Each row below holds a small network's activations on one input, seen along a few directions.
In each table, some parts of the input vary, and every possible input appears once, in random order.
Descriptions start from the smaller parts, as in this example, which fits no table here: one of 4 places along a line, together with either a single point or one of 11 places around a ring or (one of 3 separate values, together with one of 8 places around a ring).
Shared parts are said once, and a part with two or three values counts as separate values.
(in the rows, 128 means zero)

Rows:
row 1: [100 102 101 126  69  81 159 119 166 109 120  89 156  87  93 130]
row 2: [109 110 101 128 112  87  99 129 164 108 160 116 166  52 164 150]
row 3: [133 186 117 124 173 149 184 102 127 156 111 141  99 183  89 119]
row 4: [106  45 142  85 137  56  80 140  74 138 118 106 139  61  98 124]
row 5: [123 177 133 138 201 176 109 118 121 142 161 177 169 171 140 126]
row 6: [110 129 103 116  83  78 165 119 158 113 118  61 102  76 106 144]
row 7: [129 106 179  87 220 121 100 133  45 150 125 171 144 182  77 116]
row 8: [128 124 120  94  88  92 107 134 177 118 152  97 138  62 192 140]
row 9: [148 147 148 177 154 172 119 115  72 130  92 167  88 186 133 137]
row 10: [109 154 135 155 191 174 145 126 137 144 130 172 180 175  94 116]
row 11: [124  89 118 158  63  86 103 137 117  88 106  95  84  79 143 143]
row 12: [155  95 116  97  56 119 103 143 175 111 136  93 125  83 170 126]
row 13: [ 88  95 100 136  94  92 131 142 168 110 134 113 176  64 114 145]
row 14: [130  72 124 135  45 108 104 151 152 103 132  96 105 102 153 134]
row 15: [172 154 150 111 147 211 123 126 130 143 143 164 124 184 158 100]
row 16: [152 123 158 150 137 198 126 134 104 139 130 160 110 205 150 115]
row 17: [139 191 145 100 172 181 118 124 131 150 157 162 138 174 171 113]
row 18: [124 155 127 142 168 156 180 102 136 146 114 153 155 196  77  98]
row 19: [154 185 136 155 169 152 159 123  85 154 106 154  80 175 109 134]
row 20: [128 119 109 146  81  72 145 145 123 107 114  72  82  62 128 149]
Changing only one part turns row 14 into row 16. The same change can be made to row 6. Which row results? -> row 3
What do these inputs look like to the network? -> one of 2 separate values, together with either a single point or one of 9 places around a ring

Rows:
row 21: [149 119 146 101 163 140  69 143  81 134 141 154 113 132 145 137]
row 22: [ 92  55 114  97  87  74  73 133 142 101 138  99 140  55 147 153]
row 23: [168 163 127 134 113 162 113 126 131 124 136 145  74 157 177 139]
row 24: [132 159 108 120 111 161 150 121 181 115 141 133 142 152 132 119]
row 25: [110 141 141  98 185 104 126 127 130 141 153 138 176  96 137 120]
row 26: [107 119 140 182 140 138 151 130 104 125 103 136 129 161  84 138]
row 27: [130 119 134 135 138 129 145 118  94 144  91 128  85 162  90 110]
row 28: [136 144 125 179 112 172 136 125 165 122 135 151 142 158 156 127]
row 29: [135 146 142 133 139 122 131 134  63 135  97 139  66 152 109 137]
row 30: [125 195 108 123 137 141 153 113 163 137 134 114 155 124 160 139]
row 31: [157 150 137 127 106 177 141 114 150 134 122 130 110 163 175 117]
row 32: [131  79 103 138  65  52 135 129 124  99  87  85 105  55  89 146]
row 33: [140 110 163 101 140 137  85 131 100 144 141 147 146 142 133 103]
row 34: [109 130 116 124 136 117 176 117 120 136 124 126 132 150  66 123]
row 35: [132 112 101 136  38 115 132 158 184 110 144  69 100  53 175 141]
row 36: [123  95 148 148 163 146  97 142 114 122 144 153 182 142 132 114]
row 37: [107 161 107 133 171  93 165 105 119 146 118 115 121 120  84 132]
row 38: [120 106 142  95 162 123 125 137 140 134 154 141 186 132 115 108]
What do these inputs look like to the network? -> one of 3 separate values, together with either a single point or one of 5 places along a line
Changing only the choice among 3 separate values turns row 32 into row 35. The same change can be made to row 27. Which row results? -> row 31
Change only the choice among 3 separate values in row 24. List by row number the other rows that result. -> row 34, row 38

Rows:
row 39: [102 172 142 122 245 134 147 123  90 153 143 174 173 168  80 134]
row 40: [ 97 133 142  91 101 145  60 109 189 102 205 129 164 151 247 129]
row 41: [162 165 109 163 104 166 177  89 153 140  89 141  95 182 146 112]
row 42: [136 104 109  88  94  32 125 129 121 110 128  48  84  30 125 132]
row 43: [136 203 100 168 113 172 168 105 154 129 113 127  89 159 135 124]
row 44: [ 97  48 101 162  90  48  77 145 122  96 111 113 130  38 121 164]
row 45: [142 129 186 127 212 159 108 165  43 154 139 179 129 212 101 122]
row 46: [177 129 123  79 122 167  69 131 188 109 167 170 213 111 178 108]
row 47: [128 122 156 114 216 140 140  94  76 176 101 188 155 195  78  97]
row 48: [171 171 146 170 100 183 151 152 125 115 136 143  68 191 161 135]
row 49: [ 82  74 123 115  52  62 161 151 166 101 108  65 147  78  80 128]
row 50: [133 114 172 111 212 172 107 118  52 161 108 169 127 199  74 105]
row 51: [115  91 125 105  83  38  88 128  96 110  97  89 109  20 152 159]
row 52: [ 87  43 106 171  69  72 124 135 129  89 123  86 163  63  88 136]
row 53: [101 158 142 117 230 145 130 109  73 163 124 173 152 174  70 108]
row 54: [164 156 124 156  96 199 154 110 132 119  99 127  64 181 143 118]
row 55: [114  85 100  85  60  46 153 143 160 123 132  59  99  71  94 149]
row 56: [138 218 107 175 132 161 183 118 171 124 132 129 113 153 140 152]
row 57: [147 117 120 115 102 191 110 178 192 160 178 123 160  56 219 120]
What do these inputs look like to the network? -> either one of 3 separate values or one of 6 places around a ring or (one of 2 separate values, together with one of 5 places along a line)
Change only the choice among 2 separate values in row 56. List by row number the other rows that result. -> row 39

Rows:
row 58: [ 33 117 117  97 150  36 114  93 171  93 174 111 215 117 102 146]
row 59: [150 146 117 178  55 151 124 144 178  89 141 129 102 127 203 144]
row 60: [139  98 125  92 105  71  83 138 113 117 133 109 133  46 166 149]
row 61: [129 200  85 110 168 119 191 157 176 165 153 103 164  45 114 136]
row 62: [ 92  70 122 150 106  79  86 146  93 115 119 117 118  58 132 157]
row 63: [139 180  96 162  91 127 146 102 143  98 111  93  60 111 161 141]
row 64: [108 107 158 140 194 118  77 145  52 146 116 160 127 126 116 132]
row 65: [130  94 145 170 174 135 127 143  57 135 103 160 138 168  63 116]
row 66: [103 156  96 168 167 186 155  98 193 141 131 191 237 152 106 109]
row 67: [155 177 140 160 139 196 114 139 137 123 149 173 118 196 180 146]
row 68: [152 122 166  80 194 112  76 131  76 146 134 152 133 112 152 130]
row 69: [156 103 152  51 159 154  89 135 130 149 162 148 146 147 143  94]
row 70: [133 176 139 113 164 123 179  98  97 164 113 134  83 190  97 119]
row 71: [139 123 152 108 139 209 111 134 143 144 159 152 149 179 175 107]
row 72: [126  97 122 132  73 104 176 130 140 116  80  85 102 124  59 126]
row 73: [137  98 134 131  50 164 117 142 181 117 148 105 139 115 190 111]
row 74: [127 149 101 130  92  86 190 104 146 136  91  79  63 128 110 134]
row 75: [145 207 132 148 162 167 133  99  99 129 128 142  81 177 141 137]
row 76: [128 127 151 114 149 138 172 125  87 138  94 139 119 187  52 102]
row 77: [147  86 121  70  67 111  92 143 167 120 151  99 145  86 152 109]
row 78: [121  54 117 185  90 102 137 142 106 107  99 110 116  98  73 144]
What do these inputs look like to the network? -> either one of 3 separate values or (one of 2 separate values, together with one of 9 places around a ring)
Change only the choice among 2 separate values in row 65. List by row number the other rows that result. -> row 78
Change only the place on the ring of 9 in row 74. List by row number the other rows that result. -> row 59, row 60, row 62, row 63, row 72, row 73, row 77, row 78

Rows:
row 79: [117 181 115 152 162 141 180 121 153 132 149 143 149 152 119 144]
row 80: [129 131 159 117 183 138  73 127  87 135 138 174 148 148 146 128]
row 81: [126 186 132 118 187 106 136 111  80 144 122 146 107 146 111 141]
row 82: [159 143  91 159  42 141 123 144 180 112 141  83  82  28 237 155]
row 83: [127 130 141 113 150 189 111 143 147 139 144 155 173 155 135 103]
row 84: [ 96  50 140  86 104  55 116 167 102 141 145  75 115  54 120 149]
row 85: [159 106 136 147  99 148 143 126 113 132  90 138  92 163 114 112]
row 86: [158 170 123 110 157 139 167 117 132 160 107 136 113 146 111 116]
row 87: [138 153 114  79  35 108 108 112 209  88 165  84 106 125 210 129]
row 88: [120 132 134 148 157 171 114 140 153 124 162 167 184 158 156 133]
row 89: [ 56  84 101 136 106  62 131  98 155 124 103  96 162  75 100 125]
row 90: [132 175 124 110 185 127 152 105  99 154 133 130 106 149 107 124]
row 91: [127 180 123 118 154 159 176 124 150 149 128 129 135 150  97 114]
row 92: [113  75  88 129  80  61 121 118 152  91 115 100 160  46  92 149]
row 93: [122 126 128 188 107 151 144 139 139 109 121 131 125 167 120 141]
row 94: [132 118 151 151 138 116 114 126  63 114 101 141  88 155 122 145]
row 95: [128 119 134 157  93 168 151 133 132 123 109 125 114 169  99 111]
row 96: [121  72 122 104  96  43 121 153 119 101 138  84 154  39 102 139]
row 97: [133 125 149 110 179 158  82 129 106 142 143 155 143 150 139 109]
row 98: [159 120 146 107 151 168 104 133 130 150 125 166 153 149 146 106]
row 99: [135 113 138 149 124 138 122 122  87 124 109 131  80 165 106 116]
What do these inputs look like to the network? -> either one of 2 separate values or one of 4 places along a line or (one of 3 separate values, together with one of 5 places along a line)

Rows:
row 100: [129 184 138 148 202 158 149 145 106 151 135 148 134 136 115 143]
row 101: [185 154 125 117  91 171 121 130 167 141 140 107 104 131 187 117]
row 102: [123  76 125 159  93 127 139 143 139 129 120 126 150 105 120 139]
row 103: [125 113 123 147 100 106  94 128 127  85 137 127 137 108 149 161]
row 104: [132 129 106 109 114  93 153 139 152 126 116 112 150  99  83 120]
row 105: [139 137 155 100 140 158 124 111  88 147 103 154 117 174 121 110]
row 106: [149  95 130  87 113 102 126 155 138 124 118 114 134  92 100 113]
row 107: [150 185 109 138  93 170 164 116 188 126 143 128 106 121 168 122]
row 108: [103  90 120 169  93 130 104 139 128 107 121 113 117 107 125 142]
row 109: [125 109 105 153 100 104 175 133 132 141 104 111 129  98 107 134]
row 110: [123 151 147 156 183 167 119 158 109 143 154 173 164 146 135 120]
row 111: [134 125 126 149 176 152 106 105 116 140 131 179 159 161 123 106]
row 112: [ 99  98 125 102 118 120 111 122 148 119 159 107 166 105 122 126]
row 113: [122 127 148 143 140 153 137 126 124 119 142 150 132 220 120 111]
row 114: [157 131 129 110 177 151 111 112  89 159 121 170 113 149 121 117]
row 115: [117 130 151 141 142 159 117 106 114 126 110 163 161 185 124 101]
row 116: [123  94 131 147  98 114 107 143 104 115 108  99  79  90 129 127]
row 117: [148 158 149 117 187 165 121 164  83 164 141 157 120 136 133 135]
row 118: [143 146 104 137  90 189 130 136 185 111 143 133 139 132 189 123]
row 119: [145  76 136 134  99 111 145 147 119 137 103 111 114  90 123 127]
row 120: [120 164 142 132 163 152 151  94 114 131  93 143 130 172 103 122]
row 121: [130  96 122 114 106 118 119 148 158 117 132 127 168 105  97 128]
row 122: [147 134 157 105 135 150 140 132 100 145 138 136  90 210 115 119]
row 123: [104 127  99 165  98 106 137 130 119 119 109  98  93 102 110 136]
row 124: [ 95 148 116 114 120  72 131 116 152 135 135 113 127 103 148 145]
row 125: [ 95 109 126 117 113  99 103 126 156 123 145 129 149 109 162 150]
row 126: [126 153 110 144 105  78 122 117 120  95 130 115 114 102 134 155]
row 127: [123 162 141 137 156 142 168 115 127 126 128 132 101 205  96 131]
row 128: [148 118 135 126 106  85  94 129 104  90 126 110 100  94 157 147]
row 129: [137 158 113 141 197 145 139  96 114 147 111 154 129 150 103 129]
row 130: [ 99 133 113  99 127  97 143 110 142 129 147  89 145  97 107 120]
row 131: [116  99 132  75 126 103 117 126 125 126 148  88 134  93 128 111]
row 132: [115 114 135  92 121  78 106 129 135 132 133 108 116  98 172 136]
Changing only one part turns row 108 into row 116. The same change can be made to row 125. Which row results? -> row 132
What do these inputs look like to the network? -> one of 3 separate values, together with either a single point or one of 4 places along a line or one of 6 places around a ring
Change only the place on the line of 4 in row 110. List by row number the other rows that result. -> row 111, row 113, row 115
Start at row 104 and move only the place on the ring of 6, one step at a time. The first step leads to row 130. Which rows follow, in order? -> row 124, row 126, row 123, row 109

Rows:
row 133: [172 191 126  89 146 164 148 132 160 138 147 140 134 146 139 117]
row 134: [113 130 102 185 155 114 140 117  96 117  97 135 121 115  64 142]
row 135: [121  76 151  81 154 109 123 144 101 151 140 125 134 152  80 111]
row 136: [112 166 137 175 126 125 164 132 102 117 109 123  80 171 111 153]
row 137: [ 96 112  98 136  71 108 148 112 216  93 155 105 197 113 134 121]
row 138: [123  92 167 102 139 144  67 123  87 113 128 150 145 159 135 111]
row 139: [162  88 120 155  36 166 118 159 151 111 114 105  74 111 160 132]
row 140: [112 104 131 116 151 104 162 128 109 157  87 134 158 112  61 115]
row 141: [118 165 125 129 169 179 118 141 145 154 162 145 154 110 168 128]
row 142: [145 177 121 118 129 153 159  82 135 146 108 126  74 182 143 115]
row 143: [129 114 122  99 105  30 112 133 115 111 148  66 109  30 165 144]
row 144: [133 121 136 152 156 139  77 134 117 128 142 183 156 135 175 146]
What do these inputs look like to the network? -> either one of 3 separate values or one of 9 places around a ring
Start at row 142 and move only the place on the ring of 9, one step at a time. The first step leads to row 133. Which rows follow, in order? -> row 141, row 144, row 138, row 135, row 140, row 134, row 136
